A small network was trained on made-up records. Each row is its average activation on records with the value named, seen along a few directions.
Related values have similar rows: they may be neighbours, one step apart, or belong to one group.
In the rows, 500 means zero.
Random noise pushes rows far along 10 fixed directions. That doesn't count. These rows show it; they differ only by the noise:
[527 549 587 402 550 386 466 596 662 384 456 517 419 439 577 463 290 340
 505 634 455 450 485 491 338]
[598 634 390 562 550 589 341 539 462 508 480 465 442 507 520 526 383 571
 482 564 460 656 383 446 698]
[344 258 494 436 516 403 574 387 585 620 746 479 438 524 453 579 493 581
 503 477 657 452 737 670 700]
[438 376 399 494 539 651 407 546 640 439 521 465 433 460 526 542 493 480
 437 543 481 513 527 573 591]
[355 460 442 492 426 646 518 401 401 541 334 474 565 461 439 590 826 525
 465 310 449 444 490 396 280]
[710 501 513 432 609 648 461 342 434 379 644 490 380 577 406 622 508 550
 518 344 498 566 590 478 874]
[752 649 730 480 567 384 650 367 319 436 522 518 490 628 396 452 474 494
 523 339 619 527 580 465 388]
[459 529 520 584 606 567 587 532 521 478 578 524 533 549 406 500 561 462
 512 595 412 576 567 597 379]
[488 634 587 523 473 308 524 517 339 732 556 500 486 539 523 493 419 421
 574 583 658 529 569 479 388]
[445 383 546 466 545 423 485 569 616 671 688 362 667 484 629 533 329 419
 678 518 475 538 652 605 408]
[528 504 475 579 589 606 511 572 580 410 572 530 462 542 442 479 479 441
 469 624 455 582 520 621 475]
[454 414 450 441 526 599 345 547 534 561 549 437 352 451 601 579 435 398
 465 555 616 479 611 507 700]


Values of DIT:
sida: [364 335 276 501 318 511 372 489 579 636 512 476 516 454 539 574 516 552
 505 445 512 510 391 534 571]
govi: [481 483 422 516 482 639 509 431 386 488 521 550 468 512 419 555 727 538
 505 386 454 496 517 458 573]
dezok: [504 464 488 502 492 510 536 558 678 278 377 586 493 478 494 356 483 540
 385 559 445 431 399 545 449]
tebi: [420 431 566 475 435 379 658 448 541 479 625 661 509 551 378 490 602 481
 549 559 499 391 550 612 484]
modu: [376 357 528 386 505 375 577 476 560 469 554 504 469 431 516 546 493 465
 498 453 556 335 626 499 443]
nifuz: [421 533 538 553 620 580 595 535 461 391 490 660 348 516 394 437 640 440
 338 687 559 439 608 542 606]
fes: [326 330 431 440 308 467 512 363 411 676 511 486 515 486 480 616 728 523
 539 342 596 368 530 470 496]
gibo: [524 472 477 451 441 616 399 585 516 440 444 550 324 434 582 517 511 336
 444 602 573 394 485 454 665]
gor: [407 335 449 489 582 591 529 545 614 385 585 522 501 477 492 500 556 521
 464 548 423 446 606 589 654]
lof: [468 489 336 497 415 611 418 514 542 369 445 630 396 462 446 529 603 492
 431 544 423 464 371 476 599]
zoros: [605 522 492 358 317 399 350 536 529 419 405 602 250 441 598 511 390 255
 501 540 605 369 368 400 480]
nov: [665 426 490 463 350 604 515 467 466 420 481 522 638 528 506 469 627 425
 563 230 511 444 449 459 358]
zuk: [274 426 465 448 465 355 547 406 524 742 636 443 582 443 498 635 524 645
 626 532 417 474 567 503 705]
fode: [507 526 566 539 551 461 608 610 660 382 608 598 468 521 458 444 403 327
 511 765 431 491 512 656 362]
lesus: [376 419 487 446 476 470 524 433 556 600 542 444 578 455 532 594 565 543
 602 474 383 449 524 476 535]
supu: [457 428 638 372 568 390 586 461 650 400 535 516 431 461 506 492 410 494
 474 564 467 389 579 533 610]
DIT is arranged as a line.
A walk along DIT starts at modu and steps to its neighbour govi. Put dezok, zoros, nov, zuk, lesus in the order it reaches them.
Answer: nov, dezok, zuk, lesus, zoros
Name the neighbours of gibo, in listed order.
Answer: tebi, supu
How many steps from neighbour to neighbour lead from sida to nifuz, at the fewest?
Answer: 10

Values of KAPOZ:
pota: [386 449 542 485 641 683 359 613 487 570 517 418 545 373 658 515 540 402
 492 545 485 439 698 419 727]
zelu: [261 406 442 483 278 403 667 466 713 457 359 698 434 408 408 474 692 497
 402 644 482 341 336 586 269]
dozu: [744 501 445 559 374 467 625 348 587 396 616 499 740 599 372 552 500 592
 718 331 241 606 249 589 327]
pega: [297 596 480 504 444 383 396 686 497 714 353 487 447 416 634 451 350 474
 439 819 613 480 456 470 539]
sugu: [306 366 274 555 530 617 494 425 566 573 558 469 536 482 384 627 611 817
 409 424 359 614 448 596 701]
ved: [283 507 660 487 630 416 578 675 637 546 549 488 395 436 472 544 408 235
 483 793 449 473 645 593 286]
ruf: [904 691 464 487 450 570 341 488 439 406 560 535 615 577 571 502 336 410
 663 449 351 630 325 399 700]
mepu: [566 510 434 530 468 527 387 459 369 470 383 475 474 491 544 449 584 644
 467 328 535 506 400 374 523]
lop: [518 482 334 428 293 471 277 481 390 717 635 511 301 521 592 651 427 394
 623 597 668 471 469 465 821]
narer: [598 622 587 428 493 356 514 418 407 597 549 377 816 535 587 548 429 506
 845 334 260 541 488 337 238]
gefi: [731 473 380 617 461 577 439 649 559 311 507 613 445 606 449 311 398 419
 399 470 680 579 389 659 398]
revar: [680 347 496 553 540 503 724 373 604 207 646 588 447 616 294 386 504 649
 347 312 637 536 539 702 534]
A value of KAPOZ combines one of 4 hidden first parts with one of 3 second parts; all combinations occur once.
Changing only the second part turns gefi into mepu. revar has the same second part as gefi; what does that change turn revar into?
Answer: narer
Changing only the second part turns ved into dozu. sugu has the same second part as ved; what does that change turn sugu into?
Answer: lop
